Each row below holds a small network's activations on one input, seen along a few directions.
In each table, some parts of the input vary, and every possible input appears once, in random order.
A made-up example of a description, with smaller parts first: one of 4 places along a line, together with either a single point or one of 11 places around a ring or (one of 2 separate values, together with one of 8 places around a ring).
Shared parts are said once, and a part with two or three values counts as separate values.
In the rows, 128 means zero.

Other details of the inputs vary at random and push rows far along two fixed directions, the same in every table; ignore that.

Table:
R1: [132  91 202 158 133 110 140 140  81 134  99  80 143]
R2: [121 114 148 133 108  99 132 152 115 151 112 120 121]
R3: [113 165 132 122 133 125 188 131 137 126 112 109 151]
R4: [125 146 112 110  92 101 156 151 113 128 124  98 127]
R5: [143 189  72  94  89 152 144 112 135  93 142  95 138]
R6: [124 188  74  88  57 121 174 145 125 106 119  67 140]
R7: [139  95 136 147 148 119 102 120 129 129 138 158 118]
R8: [129 133 150 123  90 132 134 140 116 143 104  91 139]
R9: [139  83 160 152 177 118  94 116 110 128 142 151 114]
R10: [135 101 175 134 136 144 106 120 106 138 122 108 132]
R11: [133 135  76 123 162 158  96  95 147  98 164 165 110]
R12: [144 131  71 122 151 138  83 109 163 113 175 196 105]
R13: [120 165  41 100 116 155 107 113 169 111 153 164 107]
R14: [133  97 188 156 103 107 151 148  94 137  91  81 150]
R15: [130  96 123 137 175 133  57 116 150 146 162 204  95]
R16: [113 110 194 156 157 121 166 133 130 150  95 130 154]
R17: [128 102 159 152 111 118 152 147 107 132 104 107 137]
R18: [147  58 206 171 175 151  72 101 112 143 125 147 132]
R19: [101 127 178 140 142 120 164 142 137 158  92 130 145]
R20: [104 219  76  83  72 120 225 150 149 120 105  81 159]
R21: [141 115 128 134 154 115 111 131 120 124 150 149 115]
R22: [123 144  63 105 143 158  99 105 154 107 162 162 107]
R23: [128 131 129 120 108 100 144 158 111 138 130 115 124]
R24: [126 138  78 113 140 156  75  99 162 118 150 165 109]
Description of these inputs: one of 4 separate values, together with either a single point or one of 5 places along a line.
Changing only the choice among 4 separate values turns R7 into R9. The same change can be made to R14. Which row results?
> R1
Which other rows does R10 become when the choice among 4 separate values takes its other values? List them by row number.
> R5, R8, R18
Which other rows agree with R13 in the choice among 4 separate values? List them by row number.
> R2, R8, R15, R19, R24
Which other rows does R16 become when the choice among 4 separate values takes its other values? List them by row number.
> R3, R19, R20

Table:
R25: [128 153  91 109 157 134 111 107 146 115 158 156 115]
R26: [140  90 158 160 181 147  91  96 134 126 133 162 129]
R27: [126  81 181 165 187 135  85 116 123 145 128 167 120]
R28: [124 146  80 104 141 170 104 100 158 112 153 155 120]
R29: [110 160 112 118  86 125 155 142 134 129 107 104 136]
R30: [129 153  89 105 153 141 106 103 151 116 151 154 119]
R31: [112 134 151 135  98 112 162 154 116 143  94  93 137]
R32: [123 101 203 159 128 117 139 143 103 153  91 104 140]
R33: [111 146 134 127  86 104 177 162 116 137  95  91 139]
R34: [146 108 116 118 108 111  85 137 100 119 148 107 110]
R35: [121 153  78 104 128 151 130 117 144 114 147 140 122]
R36: [124 125 124 133 120 129 144 127 132 123 114 116 138]
R37: [119 143 104 118 126 135 148 132 127 121 141 127 123]
R38: [130 145 131 122 116 137 151 133 122 127 122 101 141]
R39: [138 166  85 105 116 145 124 115 163 120 147 150 132]
R40: [125 155 146 119  95 106 174 152 108 137 100  72 152]
R41: [133 137 128 125 127 111 148 142 133 132 129 135 133]
R42: [138 116 128 134 169 148  85 106 153 133 149 180 125]
R43: [120  89 189 152 135  95 149 159 106 154 108 126 133]
R44: [123  52 217 178 170 105 133 141  94 149 101 127 134]
R45: [118 130 165 128  83 104 173 158 116 150  94  91 147]
R46: [119 160  71  94 135 138 119 111 153 114 147 147 118]
R47: [115 140 120 128 113 113 158 152 127 130 116 120 124]
R48: [140  65 194 170 193 148  80  93 128 136 128 165 127]
R49: [138 136  82 127 166 146 105  92 159  99 164 175 117]
R50: [126 128 180 131 114 111 153 140 105 143  99  85 145]
R51: [152 128  87 123  73 114 106 130 109  99 150 103 120]
R52: [122 160 135 128  87  99 189 166 114 129 103  87 138]
R53: [150 137  62 113  94 132  82 123 129 109 159 133  90]
R54: [139  99 133 147 183 147  91  94 144 117 144 174 123]
R55: [120  90 152 140 192 144  71  98 139 141 143 167 114]
R56: [123 133 125 123 112 123 141 140 138 140 122 130 135]
R57: [128 141 122 134 136 140 117 122 141 127 128 142 127]
R58: [121 154 106 110  88 111 170 154 134 134 115 114 138]
R59: [118  94 157 134 176 143  81 100 134 141 134 156 118]
R60: [152 130  97 113  89 130 101 144 104 103 149 103 112]
R61: [123 124 131 131 115 134 141 120 132 123 113 118 136]
R62: [115 149 109 111 123 112 149 135 127 125 132 120 126]
R63: [133 152 114 115 120 154 133 116 137 118 135 120 133]
R64: [155 119 119 120  65 101 122 154  93 135 130 102 116]
R65: [122 114 133 136 130 122 144 130 126 125 113 122 135]
R66: [129 146 118 119 125 137 145 126 125 121 131 119 134]
R67: [135 171  64 102 123 139 125 115 166 114 154 162 124]
R68: [120 146 108 115 117 145 140 127 134 123 128 116 131]
R69: [128  59 233 175 179 116 126 137  82 157 113 121 133]
Describe the family of inputs behind these rows.
> one of 5 separate values, together with either a single point or (one of 2 separate values, together with one of 4 places along a line)
Changing only the choice among 5 separate values turns R34 into R53. The same change can be made to R55. Which row results?
> R31
Which other rows agree with R48 in the choice among 5 separate values? List them by row number.
> R26, R36, R44, R49, R51, R54, R61, R65
Which other rows does R68 become when the choice among 2 separate values takes its other values? List them by row number.
> R38
Which other rows does R66 become when the choice among 2 separate values takes its other values? List them by row number.
> R35
Which other rows does R25 become when the place on the line of 4 takes its other values? List them by row number.
> R30, R40, R50
